Each row below holds a small network's activations on one input, seen along a few directions.
Each table varies a few parts of the input and shows all the possible inputs, shuffled.
Descriptions start from the smaller parts, as in this example, which fits no table here: one of 5 places around a ring, together with either a single point or one of 11 places along a line or (one of 3 separate values, together with one of 4 places along a line).
Shared parts are said once, and a part with two or three values counts as separate values.

Other details of the inputs vary at random and push rows far along two fixed directions, the same in every table; ignore that.

Table:
R1: 519 -415 451 -142 619 -119 -43 -26 -677 414 -312
R2: -541 797 -165 274 -100 265 246 354 20 -94 -624
R3: -572 677 -234 230 -489 224 27 180 359 -193 -198
R4: 630 -357 435 -46 723 4 137 63 -704 310 -244
R5: 159 -497 -73 -101 -518 54 -105 -234 437 -335 886
R6: -250 402 -176 152 -53 41 38 51 189 -78 -179
R7: 188 -112 52 -87 458 -321 -162 -90 -223 410 -240
R8: 557 -696 398 -164 -418 246 -91 -256 66 -223 781
R9: 556 -339 485 -170 593 -242 -200 -196 -546 476 -339
R10: -342 326 -163 55 -97 32 79 72 121 -125 -234
R11: -160 435 -47 241 -127 272 148 182 85 -110 -174
R12: 216 -460 19 -36 -549 242 -30 -167 365 -390 892
R13: -730 710 -436 104 -29 -156 30 202 190 80 -599
R14: 251 44 168 -10 864 -227 83 86 -598 398 -642
R15: 372 -850 139 -290 -302 -46 -118 -289 120 -208 816
R16: -630 642 -326 167 -455 36 -46 113 428 -136 -207
R17: 57 -571 -246 -212 -405 -70 -29 -206 432 -360 922
R18: 84 -361 1 -206 -285 -169 -247 -265 242 7 434
R19: -634 581 -501 195 -243 47 176 242 366 -268 -119
R20: 271 43 219 46 815 -115 109 185 -672 423 -620
Each input here is: one of 4 places along a line, together with one of 5 places along a line.
The inputs of R20 and R17 match in every part but the place on the line of 5. If R12 is changed in the same way as R20 into R17, which row does it become? -> R7
Which other rows does R10 become when the place on the line of 4 takes its other values? List them by row number. -> R6, R9, R14

Table:
R21: -203 294 68 82 -175 135 0 29 34 -86 -278
R22: 222 -42 59 96 152 66 26 -59 4 -71 126
R23: -467 212 -391 -54 -159 -199 -41 23 303 -80 -65
R24: 384 108 240 151 898 -150 -19 138 -638 603 -658
R25: 239 -314 250 -146 -247 132 -53 -150 9 -45 261
R26: -325 303 -57 121 -381 202 -12 119 163 -87 -106
R27: -12 11 52 -44 462 -123 124 84 -376 117 -458
R28: -192 410 -216 226 -145 115 90 142 235 -162 64
R29: 101 -475 -11 -140 -52 10 62 -16 -63 -116 358
R30: 171 -233 -117 -18 -169 -136 -189 -232 369 -46 533
R31: 366 -534 294 -253 -52 -211 -338 -344 -46 218 276
R32: -160 417 -208 202 -59 149 134 108 223 -90 -43
R33: -98 64 -53 -71 271 -54 168 116 -215 88 -310
R34: -283 370 -2 83 -307 126 -4 123 102 -84 -181
R35: 256 -590 91 -233 -36 -60 51 -81 -105 -157 481
What is each input in this table made of? -> one of 3 separate values, together with either a single point or one of 4 places along a line
The inputs of R27 and R21 match in every part but the choice among 3 separate values. If R23 is changed in the same way as R27 into R21, which row does it become? -> R31
List by row number the other rows that have the choice among 3 separate values in common with R28. -> R22, R24, R30, R32

Table:
R36: -145 73 -290 74 -273 -36 -38 -125 468 -273 397
R37: -191 375 -257 138 104 -119 -7 27 206 35 -156
R38: 188 40 53 86 114 117 88 -52 21 -103 75
R39: -386 161 -290 -43 -65 -102 70 128 97 -48 -103
R40: -98 357 -124 189 -36 187 148 47 185 -185 -33
R41: -263 801 -120 306 396 58 165 218 -103 84 -762
R42: 274 -412 228 -156 263 -10 103 -14 -362 -12 -7
R43: 346 -249 423 -108 135 7 -101 -136 -303 117 -119
R44: 185 38 55 86 117 109 80 -56 20 -116 71
R45: -402 153 -283 -32 -57 -118 59 103 89 -80 -112
R46: -214 419 77 98 -120 141 33 85 -14 19 -398
R47: -240 -36 -141 -67 -617 40 -156 -152 475 -225 396
R48: 116 -149 -145 -17 -100 -78 -66 -159 300 -109 429
R49: -8 -63 55 -103 -123 -97 -183 -113 68 144 -8
R50: 371 -151 315 88 174 24 -191 180 -433 558 -105
R51: -351 -55 -314 -87 -333 -42 48 21 287 -268 288
R52: 365 -240 81 -53 405 -240 -115 -173 -128 217 52
R53: -123 131 42 -32 24 -148 -176 -68 -26 201 -297
R54: 308 -410 120 17 193 37 4 266 -404 341 189
R55: 195 -348 148 -133 124 58 147 14 -247 -46 75
R56: -557 600 -301 80 327 -200 105 292 -168 227 -782
R57: -204 268 -289 122 -85 -78 -18 -38 342 -123 84
R58: 112 297 -43 340 297 80 5 316 -177 387 -154
R59: 96 -124 211 -56 -299 153 -45 -116 64 -152 168
R60: -240 -162 -189 -50 -589 258 193 20 367 -585 544
R61: -101 155 46 -40 53 -146 -165 -36 -49 261 -331
R62: -73 -268 -141 -175 -79 -113 14 -9 56 -57 240
R63: 281 -408 223 -156 257 4 116 -5 -360 14 0
R64: 268 -322 233 -136 368 -19 130 36 -439 111 -159
R65: -197 287 70 67 -268 160 4 18 94 -133 -174
R66: 395 -268 166 -5 112 82 24 -166 -14 -159 302
R67: 100 -121 208 -57 -302 160 -38 -112 65 -139 172
R68: 194 -370 171 -183 -119 -127 -236 -240 23 98 216
What is each input in this table made of? -> one of 3 separate values, together with either a single point or (one of 2 separate values, together with one of 5 places along a line)
The inputs of R44 and R59 match in every part but the choice among 3 separate values. If R38 is changed in the same way as R44 into R59, which row does it become? -> R67
Which other rows does R36 become when the choice among 3 separate values takes its other values? List them by row number. -> R45, R53
List by row number the other rows that have the choice among 3 separate values in common with R54. -> R39, R42, R45, R51, R55, R56, R60, R62, R63, R64
